Each row has a name. After each piece below comes the name of the row it's from, unless a question asks for something else. Each question is about the rows just above it. Places in a row count from 1.

[ 82 184 100 147 111 130] -> S
[ 79  97 176 149 120 148] -> T
[154 108 108  99 147 108] -> D
Row and place of [130] in the named rows: => S, 6
How many times does D hold [108]? => 3

[121 168 122  80 152 124 164] : H
[121 128 125 110 128 120 126] : F
[117 158 122  78 117 122 160] : R
[122 164 122  80 155 154 154] : X
[127 129 125 139 175 166 128] : G
[127 125 125 134 168 121 121] : C
[124 104 127 150 143 130 108] : P
[115 142 123  90  97 101 151] : L
[119 124 124 134 126 127 141] : W
Where in the named rows is [175]? => G, 5
How many times does C hold [125]? => 2

[117 120 122 127 133 124 127 136 123 130 124] -> nezu
[107 113 119 118 136 145 126 142 118 118 107] -> mobi
[110 116 119 127 134 144 126 139 120 132 122] -> Vob
[108 114 119 123 135 144 126 140 118 132 123] -> Funer
[161 140 162 127  97  81  96 110 140  89 149] -> Volum
[126 123 123 127 125 126 125 133 125 129 126] -> zuvar
[106 116 129 127 134 144 126 139 120 132 122] -> gesen
[108 114 119 127 135 144 126 151 111 130 121] -> govo
[108 113 120 127 135 145 126 141 150 132 122] -> zis
[162] is at row and place => Volum, 3
How many times does mobi hold [107]? => 2
Row and place of [151] in the named rows: => govo, 8
Where do [108 114 119 123 135 144 126 140 118 132 123] appear? => Funer
Count of [125] in zuvar: => 3

[101 161 100 100 129 110 153 155 165 136 179 100  82 158 100 153 144 148
  81 144  95 120 129 110 153  92  77 111  88 147 180 101] -> meda
[125 129 125 125 125 125 124 126 126 125 125 126 126 124 126 125 126 124
 126 124 126 126 125 125 124 126 125 125 126 124 125 125] -> bolad
[125 126 125 125 125 125 124 126 126 125 125 126 126 124 126 125 126 124
 130 124 126 126 127 125 124 126 125 125 126 124 125 126] -> bada
Row and place of [180] in the named rows: => meda, 31
Times [126] occurs in bada: => 12
[120] is at row and place => meda, 22
Where in the named rows is [81]? => meda, 19
Row and place of [130] in the named rows: => bada, 19
Count of [100] in meda: => 4

[ 84 124 132 124] -> Las
[128 129  85 133] -> Bubiv
[131 156  83  96] -> posa
Times [85] occurs in Bubiv: => 1
Times [84] occurs in Las: => 1
Row and place of [129] in the named rows: => Bubiv, 2

[113 113 113 144 141] : sola
[179 179 121 179 165] : gozup
[121 122 122 166 180] : puva
Count of [121] in puva: => 1
How many times does puva hold [122]? => 2
Count of [123] in puva: => 0
Row and place of [165] in the named rows: => gozup, 5
How many times does gozup hold [165]? => 1
Times [179] occurs in gozup: => 3
Count of [113] in sola: => 3

[131 151 149 133 147 128 114 126 109 113 119 137  99 125 105 119 121 123
 100 113 132 142 129 118 131 146 138 121 123 116 118 117 135 130 127 131
 152 143 128 177 121 112 153 127 143 161 117 152 134 143 121 149 116 130
  92 111 151 105 134 113] = Ninib
[116 124 127 113 130 119 133 134 136 138 136 129 156 120 138 129 138 126
 161 146  93 122 129 143 132 117 118 129 111 130 135 127 135 124 121 139
 111 117 133 141 137 121 146 113 125 126 115 118 147 126 116 127 116 146
 131 129 133 124  99 112] = Dis
[140 121 143 111 110 125 164 132 133 152 154 126 124 137 142 145 114 131
 111 119 137 120 121 155 119 102 109 148 149 138 155 139 126 149 110 126
 119 141 128 132 147 126 133 133 124 124 121 116 141 123 120 125 115 143
 126 129 134 120 134 116] = nur
[122 155 154 112 145 128 116 118 107 113 124 136 118 128 105 103 129 118
 115 136  98 145 121  98 137 134 124 126 126 109 124 121 107 134 117 152
 141 131 114 117 149 130 117 144 111 118 116 117 130 130 118 128 107 139
 107 138 127 140 138 109] = kubo
[131 151 149 133 147 128 114 126 109 113 119 137  99 125 105 119 121 123
 100 113 132 142 129 118 131 146 138 121 123 116 118 117 135 130 127 131
 152 132 127 103 134 137 109 139 110 121 124 124 113 123 126 125 115 119
 146 129 118 142 139 121] = ravak
The row with [122 155 154 112 145 128 116 118 107 113 124 136 118 128 105 103 129 118
 115 136  98 145 121  98 137 134 124 126 126 109 124 121 107 134 117 152
 141 131 114 117 149 130 117 144 111 118 116 117 130 130 118 128 107 139
 107 138 127 140 138 109] is => kubo
How many times does Ninib hold [143]? => 3
Count of [98] in kubo: => 2
Which row holds [116 124 127 113 130 119 133 134 136 138 136 129 156 120 138 129 138 126
 161 146  93 122 129 143 132 117 118 129 111 130 135 127 135 124 121 139
 111 117 133 141 137 121 146 113 125 126 115 118 147 126 116 127 116 146
 131 129 133 124  99 112]? => Dis

[ 86 152 112 133 130] = Teze
[ 79 119 120  94 106] = Verus
[ 88 118 134  89 100] = lin
[111 111 111 111 101] = Davo
Times [79] occurs in Verus: => 1
Where in the named rows is [112]? => Teze, 3
Times [90] occurs in lin: => 0
Where in the named rows is [119]? => Verus, 2
How many times does Davo hold [111]? => 4
Row and place of [120] in the named rows: => Verus, 3

[ 91 160 125 136  95 146 105 168 147 158] : razar
[ 87 157 114 110 161 149 130 132 143  96] : zariz
[ 87 157 114 110 161 149 159 132 143  96] : Pog
[123 128 104 148 119 165 158 154  97 141] : tugov
[ 91 160 125 126 131 146 105 168 147 117] : dod
Row and place of [123] in the named rows: => tugov, 1
Row and place of [130] in the named rows: => zariz, 7
[136] is at row and place => razar, 4

[114 132 115 133 123 132 128 123 117 127 131 125 129]  gim
[125 133 125 134 115 126 128 125 117 129 117 127 128]  Rap
[125 133 125 134 115 126 128 130 114 127 135 128 132]  sonur
[ 87 133  95 129 165 119 120  83 151 121 150 112 118]  biru
[123 127 123 127 125 124 124 119 119 125 128 124 126]  lol
[125 133 128 134 127 133 117 128 128 120 134 117 118]  bodaz
[ 99 130 105 127 157 126 116  99 150 117 140 110 112]  Zofan
[106 156 108 155 110 155 114 140 104 109 147 111 114]  sud
[127 117 126 116 124 114 132 121 116 137 111 137 137]  Kem
[124 134 128 134 134 136 120 125 113 120 133 116 121]  kisor
Count of [128] in bodaz: => 3
which: [114 132 115 133 123 132 128 123 117 127 131 125 129] => gim
Count of [133] in kisor: => 1

[162 149  93 123 156  94 150  93 144 151 152 152 139 132 108 125 142  93]  beza
[ 88 115 161 161 161  91 104  89 127 113  92 115 160 124 104 161 104  91]  Nute
[103 117 114 144 107 117 116 115 124 115 117 117 109 139 122 116 124 117]  Lufo
Times [124] occurs in Nute: => 1
[123] is at row and place => beza, 4
Count of [113] in Nute: => 1
which: [103 117 114 144 107 117 116 115 124 115 117 117 109 139 122 116 124 117] => Lufo
How many times does beza hold [125]? => 1

[123 106 172 180 125]  kene
[115 104 174 171 111]  kulo
[135 170 142 138 137]  lika
[140 118 151 175 142]  mevi
[115 104 146 179 111]  Gad
[ 88  94 170 157  88]  nis
[119 101 157 141 112]  duza
[112 111 130 123 109]  Makif
[115 104 174 179 116]  nipat
Where in the named rows is [118]? => mevi, 2
Row and place of [180] in the named rows: => kene, 4
Where in the named rows is [171]? => kulo, 4

[128 124 108 102 147 101 146 125 147 122 147 119 127 142 152 124 127] -> beso
[121 105 116 113 152 112 143  99 141 101 149 104 116 147 143 103 124] -> Sas
[120 150 111  92 131  93 128 150 124 149 133 151 136 122 130 152 119] -> timuk
[152 109 126 132 138 131 151 102 149 106 138 108 121 136 140 104 154] -> ritun
[139 114 151 171 126 167 129 110 129 113 123 115 124 126 116 107 140] -> bor
[ 96 146 119 117 121 118 104 148 107 147 117 142 128 128 121 148 101] -> lik
[ 96 146 119 117 121 118 104 148 107 124 154 127 127 142 153 131 125] -> vigol
[139 114 151 171 126 167 171 151 129 113 123 115 124 126 151 151 139] -> Kam
[139 114 151 171 126 167 129 110 129 113 146 115 124 126 124 119 139] -> povel
Count of [151] in Kam: => 4
Count of [154] in vigol: => 1
which: [139 114 151 171 126 167 129 110 129 113 123 115 124 126 116 107 140] => bor
Which row holds [121 105 116 113 152 112 143  99 141 101 149 104 116 147 143 103 124]? => Sas
Where do [ 96 146 119 117 121 118 104 148 107 124 154 127 127 142 153 131 125] appear? => vigol

